These are the activations of a small neural network, seen along a few directions. Each row is one input.
Each table varies a few parts of the input and shows all the possible inputs, shuffled.
Descriptions start from the smaller parts, as in this example, which fits no table here: line(6) and (point or line(9) or (values(3) and ring(5))).
Shared parts are said once, and a part with two or three values counts as separate values.
In the rows, 128 means zero.

Other details of the inputs vary at random and push rows far along three fixed directions, the same in every table; ignore that.

Table:
row 1: [153 112 120 101  93 131  94 112 113 127 129  86 154]
row 2: [105 145 138 146 168 119 164 138 138 108 129 158 102]
row 3: [109 134 141 124 170 144 156 133 123 114 120 181  88]
row 4: [143 118 105 117 128 132 161  77 152 112 135 126 121]
row 5: [103 134 130 156 156 125 167 131 151 124 132 167  99]
row 6: [111 124 143 145 120 131  99 168 117 141 130 131 132]
row 7: [105 141 133 157 151 126 169 130 149 124 130 173 103]
row 8: [134 117 114 105 131 120 147  80 161 108 125 131 137]
row 9: [137 115 111 115 130 125 142  71 159 109 132 133 131]
row 10: [153 112 125 101  82 135 101 118 125 134 122  92 162]
row 11: [116 128 146 141 123 126  98 169 112 137 129 129 133]
row 12: [103 149 145 145 163 119 167 135 137 111 128 160 104]
row 13: [147 206  68 131 204  99 114  92 101 228 114 134 188]
row 14: [154 104 114 111  88 140  96 112 136 143 125  93 152]
row 15: [151 112 109 109 117 129 148  97 143 119 130 112 131]
row 16: [121 116 146 123 127 151  91 165  96 142 119 154 120]
row 17: [104 142 134 148 161 120 164 137 141 112 130 163 100]
row 18: [152 109 123 106  82 140 103 115 131 138 122  95 161]
row 19: [136 132 121  98 143 111 141  76 142  95 129 122 130]
row 20: [154 110 112 110  88 139  93 111 124 133 129  92 154]
row 21: [121 130 142 154 111 141 121 168 115 150 128 128 123]
row 22: [122 137 141 144 127 132 110 170  95 132 135 116 117]
row 23: [136 126 126  98 133 115 150  80 151 102 122 128 140]
row 24: [122 137 142 139 123 129 116 177 103 137 130 119 123]
row 25: [125 121 129 157 112 139 115 169 117 151 133 132 117]
row 26: [ 96 140 140 151 166 114 142 121 139 108 134 167 104]
row 27: [135 125 125  92 141 109 147  84 148 100 127 123 138]
row 28: [137 117 114 109 128 123 147  77 169 114 127 135 133]
row 29: [115 131 146 138 130 122  95 168 106 134 130 123 130]
row 30: [153 215  76 128 199 107 137 100  94 230 115 126 184]
row 31: [121 130 133 154 119 137 112 166 102 138 132 121 117]
row 32: [123 126 134 152 115 140 117 173 116 147 132 128 122]
row 33: [ 98 134 140 149 167 112 144 128 146 108 127 168 106]
row 34: [126 125 131 158 116 141 112 166 107 142 137 127 118]
row 35: [159 116 115 102  91 139 110 121 107 130 134  79 145]
row 36: [142 121 111 105 133 121 162  86 147 106 127 120 122]
row 37: [117 122 145 156 110 136 103 161 126 153 129 141 133]
row 38: [111  64 182 107  70 141 144 154 148  15 137 105  69]
row 39: [113 134 155 139 124 126 101 167 108 138 125 126 136]
row 40: [141 127 112 102 138 120 161  86 143 102 124 115 122]
row 41: [117 122 139 152 118 130  96 163 119 144 129 133 126]
row 42: [155 115 120 103  81 141 120 123 118 138 124  85 151]
Description of these inputs: values(2) and (point or (line(4) and line(5))).
Changing only the values(2) part turns row 34 into row 20. The same change can be made to row 12. Which row results?
> row 23
Changing only the values(2) part turns row 41 into row 15. The same change can be made to row 9. Which row results?
> row 4
Which other rows does row 12 become when the line(5) part takes its other values? List them by row number.
> row 7, row 21, row 30, row 42
Which other rows does row 1 become when the values(2) part takes its other values? List them by row number.
> row 35
Which other rows does row 18 become when the line(5) part takes its other values? List them by row number.
> row 10, row 23, row 37, row 39
